Here are a small network's activations along a few directions, averaged over the inputs that share one value of a field.
Related values have similar rows: they may be neighbours, one step apart, or belong to one group.
In the rows, zero is written as 500.
Random noise pushes rows far along 13 fixed directions. That doesn't count. These rows show it; they differ only by the noise:
[682 377 575 494 627 281 526 374 768 524 674 632 549 460 505 840 649 594
 392 438 489 251 488 636 624 516 663 424 601]
[370 611 410 486 577 445 318 651 160 493 401 474 523 391 339 573 481 551
 408 651 610 608 496 446 394 529 551 522 485]
[610 648 371 760 406 320 488 569 387 479 360 468 383 522 416 574 322 742
 436 470 635 582 211 307  82 431 460 751 343]
[222 642 593 535 367 206 297 622 321 598 500 603 633 231 479 608 408 658
 373 371 708 389 619 532 644 619 748 530 563]
[279 464 525 405 521 560 628 585 461 269 318 329 733 549 443 507 513 300
 599 758 440 505  88 481 361 503 365 410 325]
[278 654 347 512 310 506 582 778 439 656 390 483 477 508 857 212 530 819
 408 595 655 760 605 340 347 447 454 375 511]
[354 483 383 281 364 658 497 726 591 493 733 580 578 468 518 440 547 564
 665 488 469 477 658 423 634 447 467 518 585]
[584 506 469 442 744 385 478 542 594 550 399 501 586 513 302 667 660 304
 311 449 423 301 365 236 283 371 533 374 582]
[672 545 591 500 366 498 560 454 606 602 558 474 671 425 723 719 543 873
 682 505 794 431 401 444 521 536 459 799 461]
[469 396 327 178 541 545 494 513 492 629 639 582 494 329 480 339 597 429
 642 678 602 470 567 395 513 275 780 603 510]
[708 429 384 663 691 547 472 379 315 430 551 475 110 542 232 546 322 507
 406 601 362 638 560 628 446 555 449 562 438]
[422 530 597 593 398 483 590 515 433 388 388 417 551 547 623 540 448 505
 541 499 572 725 274 687 681 605 480 416 392]
[531 487 319 556 623 616 582 509 398 599 588 456 249 366 351 434 394 648
 266 561 567 608 850 320 490 542 372 565 505]
[681 429 280 506 730 412 611 495 568 497 550 522 422 436 309 694 620 526
 234 564 599 549 460 302 372 373 540 484 476]
[159 374 414 210 628 796 451 664 293 270 619 400 584 424 187 441 435 312
 656 925 251 385 604 540 509 604 292 451 463]


Field SUVU:
zolav: [437 317 387 342 585 481 519 297 649 262 565 518 766 519 445 514 772 286
 497 672 590 421 452 752 496 414 615 514 433]
vegim: [470 439 451 535 367 787 670 259 508 235 478 250 746 514 379 355 578 234
 564 444 758 757 497 369 667 492 279 777 284]
muk: [785 534 638 524 814 331 414 415 316 662 443 584 510 316 466 940 715 545
 188 486 715 611 719 467 714 578 800 418 637]
fekev: [655 443 298 513 550 594 405 367 389 488 725 551 460 388 532 582 621 788
 438 655 821 736 817 671 627 533 464 694 493]
zom: [494 517 267 194 495 599 618 750 626 783 614 614 547 404 731 283 743 552
 483 470 679 622 667 155 567 230 610 357 621]
dez: [764 638 382 459 651 451 285 722 298 646 440 620 402 657 631 622 740 607
 466 551 505 765 448 523 393 379 637 281 669]
nufud: [341 563 512 582 590 381 607 785 615 351 366 457 779 541 519 821 664 652
 225 602 463 416 332 260 219 577 234 250 530]
kug: [482 464 458 453 502 368 472 533 548 495 498 585 397 540 508 469 438 567
 540 622 332 342 367 514 201 395 594 504 490]
kezut: [534 469 491 486 431 510 529 446 594 573 526 545 565 554 715 314 604 549
 483 559 555 524 669 520 536 496 499 415 492]
lizi: [556 534 504 452 618 474 632 321 648 780 181 406 583 564 905 196 725 529
 403 694 616 457 414 327 162 338 483 321 486]
maf: [ 87 581 388 532 212 431 412 824 373 418 521 582 332 408 263 160 149 347
 453 300 279 484 630 216 318 397 580 583 467]
zibiz: [250 391 530 346 350 360 762 613 367 590 552 543 475  85 634 391 169 673
 675 766 718 406 408 470 882 625 627 479 286]
SUVU is arranged as a line.
Going along SUVU from muk by way of its neighbour maf, in what order are vegim, zom, nufud, kezut met? -> nufud, zom, kezut, vegim
List every value one step from fekev, in the order listed. -> zolav, lizi

Field MOZ:
rer: [539 535 490 569 373 293 427 381 594 559 502 614 424 508 496 448 461 372
 506 187 562 510 377 619 589 361 808 558 530]
gidi: [586 565 488 500 523 617 458 635 308 494 517 515 467 564 651 561 597 644
 493 537 604 849 659 634 781 619 428 347 561]
tuz: [368 565 592 425 418 469 363 601 567 471 562 601 645 525 437 564 568 297
 529 204 431 479 523 597 747 505 649 389 638]
resum: [412 654 542 625 485 336 295 455 375 663 311 492 491 427 557 523 489 691
 353 498 610 461 545 454 126 466 636 671 555]
bopon: [736 510 414 537 524 551 423 483 539 532 619 586 363 597 528 654 588 608
 511 421 470 616 547 601 472 424 539 559 598]
miru: [712 414 711 456 481 501 617 364 724 633 480 504 472 577 697 454 494 392
 727 379 391 313 361 496 670 470 519 437 532]
fekig: [556 433 483 608 657 375 439 452 346 567 510 553 113 406 178 349 185 331
 391 502 233 311 629 391 400 512 574 469 478]
rud: [325 570 539 495 399 515 447 527 485 320 462 440 846 520 477 654 621 460
 497 460 671 575 393 610 616 592 429 523 463]
topa: [444 440 350 394 652 552 476 526 325 549 542 524 318 397 363 376 438 480
 444 728 435 522 642 505 447 480 568 459 485]
dupun: [687 370 536 477 681 490 710 461 539 513 539 457 505 416 617 681 562 757
 424 795 603 459 545 462 577 633 379 436 423]
putul: [433 491 414 495 662 581 327 488 252 488 520 454 394 440 247 460 404 518
 447 720 416 404 697 506 304 573 382 594 509]
fogof: [586 454 528 540 521 447 586 445 508 530 468 488 418 515 572 417 510 446
 470 499 466 549 456 453 530 453 563 408 462]
MOZ is arranged as a line.
Going along MOZ from resum by way of its neighbour bopon, in what order are miru, fekig, rud, dupun met? -> rud, miru, fekig, dupun
List every value one step from topa, in the order listed. -> rer, tuz
